A small network was shown many inputs. Here are its activations along a few directions, one row for each input.
In each table, some parts of the input vary, and every possible input appears once, in random order.
Descriptions start from the smaller parts, as in this example, which fits no table here: ring(5) and (point or line(9) or (values(3) and line(6))).
Shared parts are said once, and a part with two or three values counts as separate values.

Other details of the inputs vary at random and push rows far along two fixed directions, the same in every table; ignore that.

A family of inputs:
r1:  1.51 -0.69 -0.81 -4.33 -2.86  1.21 -3.22 -0.19  5.91 -0.23 -2.86
r2: -2.15  0.98 -1.39  4.01 -1.50 -1.10 -0.44 -1.42 -5.97 -4.55 -0.80
r3: -0.28  0.84  2.32  2.00  3.81 -0.28  4.34 -0.84  1.09  2.92  5.42
r4: -0.89  0.53  1.22  2.57  1.47 -0.90  1.09  0.43 -1.67  0.80  1.39
r5: -0.04 -0.48  2.54 -2.30  2.51 -0.59  1.83 -0.25  2.88  3.19  4.69
r6:  1.77 -1.27  3.02 -0.99  2.43  0.44  2.72  0.03  2.82  3.97  4.10
r7: -1.63  1.60 -0.93  3.51  0.21 -0.10  0.69  0.09 -5.11 -1.97  1.13
r8: -0.39  0.11 -3.08 -3.55 -3.88 -1.32 -3.77 -1.35  3.13 -2.34 -3.47
r9: -0.03 -0.54  2.18  1.18  3.69  0.72  2.06  1.35 -1.41  3.63  3.68
r10:  0.88 -0.99  2.21 -1.88  3.68  0.74  0.28  1.39  1.09  4.35  1.97
r11: -0.69  0.31  1.83  2.13  2.42 -0.89  1.58  0.42 -1.27  1.39  1.86
r12: -1.39  0.87 -2.39  3.91 -2.00 -0.04  1.63 -3.07 -4.79 -5.23  0.85
r13:  2.73 -1.11  1.10 -5.87 -0.08 -0.14 -2.67 -0.62  5.50  3.06 -0.20
r14: -1.26  0.02 -1.71  0.82 -3.92 -0.10  1.48 -1.30 -1.47 -4.18 -0.83
r15: -1.41  0.55 -2.32  4.34 -1.88  0.79  1.03 -0.08 -6.41 -4.48 -1.03
r16: -0.49  0.67 -2.19  1.72 -2.34  0.78 -0.15  0.61 -3.13 -3.09 -2.91
r17:  0.92 -1.19  1.65 -0.54  1.66  0.25  0.74  1.08  1.54  2.20 -0.48
r18: -2.68  1.96 -1.85  4.65 -2.97 -0.09  0.70 -2.04 -3.51 -5.44  1.51
r19:  0.07 -0.37  2.68 -1.63  2.09 -0.24  3.48  0.50  3.80  3.50  3.95
r20:  0.39  0.04  2.66  2.38  3.60 -0.48  3.22  1.53  0.29  3.15  2.90
r21:  0.53  0.57  1.06 -0.49  2.09  0.64  0.97  1.95  1.36  3.01  0.35
r22: -0.03  0.19  1.43 -0.66  1.21  0.36 -0.19 -0.64  2.59  1.34  3.52
r23: -0.63 -1.07  1.39  1.25  0.91  0.19  4.14 -0.52 -0.57  0.27  4.30
r24:  1.79 -0.90  1.27 -4.81  1.13 -0.17 -2.63  1.16  5.36  3.46 -3.02
r25:  0.66  0.68 -1.81 -4.12 -3.91 -0.82 -4.57 -2.20  2.01 -2.34 -3.12
r26:  1.91 -1.82 -0.47 -4.82 -0.99  0.33 -4.23  0.31  3.34  0.57 -4.81
r27: -0.57 -1.00  0.50  2.56  0.71 -0.29  4.25  0.03  0.37  0.90  3.55
r28:  0.29 -0.52  0.98  2.24  1.86  0.73  3.95 -1.22 -0.39  0.58  3.52
r29: -0.48  0.63 -2.34  1.18 -1.78  0.43 -1.63 -0.09 -3.96 -3.11 -1.97
r30: -0.93  0.02 -1.85  4.74 -1.94 -0.01  0.77 -0.63 -5.52 -4.74 -1.35
r31:  1.46  0.35 -0.99 -4.95 -0.95  0.50 -3.73  1.51  3.89  1.34 -4.71
r32:  1.45 -0.75 -0.95 -4.98 -2.25  0.78 -4.58 -0.97  4.90 -0.45 -1.86
r33:  0.12 -1.21  1.48  2.34  1.86  0.28  1.90  0.67 -1.57  1.23  1.56
r34: -0.58 -0.13  0.80  2.08  1.28  0.99  2.56  1.18 -2.15  0.82  0.79
r35: -0.78  1.29  1.37  2.35  0.56 -0.96  2.79 -1.19 -0.91  0.33  3.88
r36: -0.23  0.59 -0.46  1.03 -0.02 -0.91 -1.40 -0.27 -1.75 -1.31 -0.72
r37: -0.38  0.61  0.93 -1.11  1.71  0.07 -0.42  1.02  0.34  2.15  0.06
r38: -1.90  0.30 -2.16  4.30 -2.18  0.92  0.84 -0.25 -6.52 -4.07 -1.13
r39: -0.75 -0.91 -0.22  1.80  0.56 -0.78  2.33 -0.96 -0.93 -0.11  3.81
r40:  0.25 -0.91  2.40  2.16  2.39  1.18  3.51  0.03  1.17  2.05  5.66
r41:  1.00 -0.25 -3.37 -2.70 -4.07 -0.39 -5.95 -0.82 -0.31 -4.17 -6.56
r42: -1.61  1.19 -2.01  1.00 -1.87 -0.02 -2.18 -0.36 -3.95 -2.69 -1.90
r43: -0.35  0.97 -0.40  1.42 -0.26 -0.99 -0.76  0.11 -1.24 -1.17 -1.11
r44: -1.50  0.16 -1.61  4.32 -1.90 -0.53 -0.22 -1.06 -6.11 -4.40 -0.85
r45: -1.37  0.93 -1.46  4.64 -3.78 -0.20  2.70 -1.96 -4.40 -4.94  0.31
r46:  1.58  0.30 -0.29 -5.00 -2.63 -0.36 -2.73 -0.77  5.33  0.71 -3.02
r47: -0.60 -1.33 -0.13  2.27  0.25 -0.33  3.13 -0.63 -0.66 -0.10  3.30
r48:  1.79 -1.24  2.34 -1.26  3.57 -0.23  0.04  1.23  1.90  3.72  1.75
r49: -0.66  1.02  0.57  2.80  1.10  0.02  4.04 -1.30 -0.17  0.08  2.78
r50:  0.42 -0.34  1.64 -0.14  1.68 -0.25  0.46  1.15  1.68  2.68 -0.09
r51: -0.11  0.55  2.18  1.16  4.22  0.06  1.92  1.49 -1.07  3.52  4.02
r52: -1.68  0.51 -2.71  1.87 -3.47 -1.12  0.74 -1.43 -1.07 -3.68 -0.88
r53:  0.71 -0.02  0.97 -0.84  1.72 -0.87 -1.37  0.46  0.70  1.35  0.14
r54:  1.58  0.01 -0.66 -5.54 -0.48 -0.16 -3.55 -1.62  5.19  1.08 -1.94
r55: -0.01 -0.93  0.85 -1.84  0.32 -0.24  1.17 -0.79  1.21  0.54  2.73
r56: -2.05  0.81 -2.06  4.73 -2.51  0.84  1.54  0.12 -6.03 -4.00 -1.57
r57:  0.67 -0.13 -3.92 -2.96 -4.37  1.06 -5.07  0.01 -0.52 -3.80 -6.98
r58:  0.94 -0.16 -3.30 -2.08 -4.70  0.07 -4.55 -0.19  0.57 -4.18 -7.59
r59:  1.32 -0.58  2.10 -0.82  3.31  1.30  1.94  2.52  2.23  4.51  1.40
r60: -0.81  0.36  1.02 -1.46  0.33 -0.83  1.51 -0.54  2.01  0.78  2.58
r61:  0.93  0.36 -2.01 -2.56 -2.85 -0.46 -4.02  0.16  1.99 -1.86 -5.93
r62:  2.40 -1.18 -0.10 -4.30 -0.47  0.21 -3.10  1.25  4.51  1.42 -4.42
r63:  0.42 -1.12  2.65  1.29  3.74 -0.25  1.86  0.60 -0.86  2.86  3.19
r64: -0.05  0.14  0.43  1.68  1.88  0.43  1.14  0.90 -2.84  0.61  1.94
r65:  0.66 -0.65  2.61 -1.17  3.50 -0.52 -0.35  0.95  1.88  4.18  1.89
r66:  1.08 -0.10 -0.20 -5.18 -0.21  0.64 -3.27  1.29  3.98  2.27 -4.16
r67: -0.46 -0.62  0.64  1.66  1.47  1.08  1.80  0.79 -2.65  0.64  1.09
r68:  1.44 -0.24  1.02 -4.70 -0.20  0.84 -2.10  0.34  7.48  2.64 -0.41
r69: -1.15  0.79 -0.58  0.16  0.05 -0.02 -1.28 -0.06 -2.61 -0.80 -0.59
r70:  0.38 -1.02  2.70  2.33  3.03  0.26  3.26  1.50  0.01  3.24  2.49
r71:  2.53 -1.03  0.55 -5.05  0.39  0.87 -0.83 -0.25  6.92  3.08 -1.61
r72:  0.59  0.37  1.03 -0.46  1.53 -0.94 -0.69  0.85  1.21  1.50 -0.20
r73:  0.07 -0.44 -1.81  1.68 -2.06 -0.05 -1.15 -0.33 -2.90 -3.62 -2.82
r74: -0.19  1.53 -3.69 -3.11 -4.20 -0.17 -5.65 -0.01 -0.24 -3.74 -6.77
r75: -0.11  0.37  0.74 -0.53  1.07  0.59  0.29  1.56  0.74  2.50 -0.35
r76: -0.37 -0.47 -0.06 -0.98  0.54 -1.17  0.13 -0.84  1.86  1.12  2.44
r77: -1.78  1.59 -1.96  1.44 -2.11 -0.11 -1.50  0.00 -3.49 -2.58 -2.27
r78: -1.78  2.00 -0.86  3.99 -0.01 -0.20  1.40  0.44 -4.64 -1.84  0.79
Each input here is: ring(6) and (values(5) or (values(2) and line(4))).
Q: The inputs of r62 and r73 match in every part but the ring(6) part. If r1 is changed in the same way as r62 into r73, which row does it become?
A: r40
Q: The inputs of r64 and r51 match in every part but the ring(6) part. If r39 is changed in the same way as r64 into r51, which row does it become?
A: r76
Q: Change only the values(5) part in r6. List by row number the other rows that result.
A: r23, r28, r40, r47
Q: Change only the ring(6) part in r77. List by row number the other rows that result.
A: r9, r38, r42, r56, r75
Q: Which other rows agree with r8 in the ring(6) part? List them by row number.
A: r3, r4, r11, r18, r35, r37, r43, r60, r72, r74, r77, r78
Q: Change only the ring(6) part in r78. List by row number the other rows that result.
A: r7, r21, r29, r57, r59
Q: Change only the line(4) part in r33. List by row number the other rows that result.
A: r26, r30, r73
Q: Change only the values(5) part in r71. List by row number the other rows that result.
A: r1, r14, r27, r45
Q: Change only the line(4) part in r2. List by row number the other rows that result.
A: r36, r53, r65

A family of inputs:
r79:  0.59 -1.39  0.85 -2.64  2.06  0.70  2.98  0.66  2.34  4.37  3.36
r80: -0.44  0.43  3.07  7.96  3.85 -1.60  5.62  2.09 -2.43  1.74  3.14
r81: -3.17  1.11 -2.87  3.93 -5.02 -0.12  3.12 -0.31 -2.44 -4.89 -1.19
r82: -0.03 -0.83  1.00 -3.15  0.06  1.10  2.98  0.21  3.35  2.57  0.57
r83: -0.54 -0.47  1.63  4.76  3.32  1.38  0.98  1.01 -5.88  0.58  4.48
r84: -1.00  3.77  2.40 -2.30  3.71 -1.12 -1.60 -0.62  3.12  3.94  5.53
r85: -0.78  1.97 -0.19  5.01 -0.55  1.81  2.14  0.29 -5.48 -2.09 -0.64
r86:  1.57  0.27 -2.89 -3.10 -1.62  1.89 -5.54  0.35  0.18 -1.14 -5.66
r87: -2.59  3.88 -2.48 -5.26 -2.66 -2.43 -6.12 -1.34  1.30 -1.18 -2.87
r88:  0.62 -1.79  0.88 -3.47  2.17  0.45 -3.02  2.79 -0.67  2.85 -0.98
r89: -1.38  0.02 -0.60  6.21 -2.75 -1.71  3.97 -1.82 -1.01 -4.07  1.06
r90:  2.09 -0.83 -2.03 -2.63 -1.03 -0.91 -5.02 -0.39  0.37 -1.54 -6.41
r91: -0.54  2.54  2.03 -2.61  2.54 -3.97 -2.85 -1.98  3.42  2.36  2.51
r92:  1.86 -2.05  0.00 -1.89  0.43 -0.91  0.41 -2.07  2.96  0.57  0.86
r93: -2.20  1.33 -2.84  4.74 -4.82  1.15  1.93 -1.56 -1.39 -6.20 -0.37
r94:  0.43  0.72 -1.65 -3.67 -2.53  0.72 -2.74  1.94 -0.25 -0.54 -7.03
r95:  1.07 -0.54 -3.54 -4.35 -3.58  1.78 -3.44 -2.09  2.65 -3.21 -2.97
r96: -1.17  1.72  1.38  6.78  2.13  1.16  3.95  2.19 -2.61  0.71  2.28
r97:  0.75 -0.62 -0.29 -3.14  2.28  0.88 -1.31  2.43  0.34  3.44 -2.25
r98:  1.76 -3.30  1.13 -2.04  0.10 -1.36 -1.48 -1.81  2.12  0.43  2.00
r99:  1.35  0.07  0.68 -2.18 -1.01  2.10  1.43 -0.70  3.46  0.62  0.88
r100:  1.65 -1.52  3.12 -0.02  1.92 -0.59  4.32 -1.31  3.53  2.66  3.13
r101:  2.26 -2.70  3.54 -0.75  5.12 -1.10 -1.26  1.56  0.50  3.89  2.13
r102: -0.06  0.16  2.17  0.11  3.16  0.27  2.23  4.44  2.56  5.24 -0.11
r103: -0.40  0.75 -0.85  4.34 -1.43 -0.97  0.87 -0.98 -5.05 -4.52 -3.64
r104: -2.68 -1.15 -2.62  1.80 -3.50  0.12  0.37 -1.70 -5.74 -4.91  1.04
r105:  0.96 -1.56 -1.01 -2.42 -2.35  1.28 -2.90 -1.29  0.73 -1.69  1.16
Q: The inputs of r96 and r80 match in every part but one. If r95 is changed in the same way as r96 into r80, which row does it become?
A: r92
Q: Describe the family of inputs behind these rows.
A: values(3) and (point or (values(2) and line(4)))
Q: Change only the values(3) part in r91. List by row number the other rows that result.
A: r84, r87
Q: Change only the values(2) part in r97. List by row number the other rows that result.
A: r79
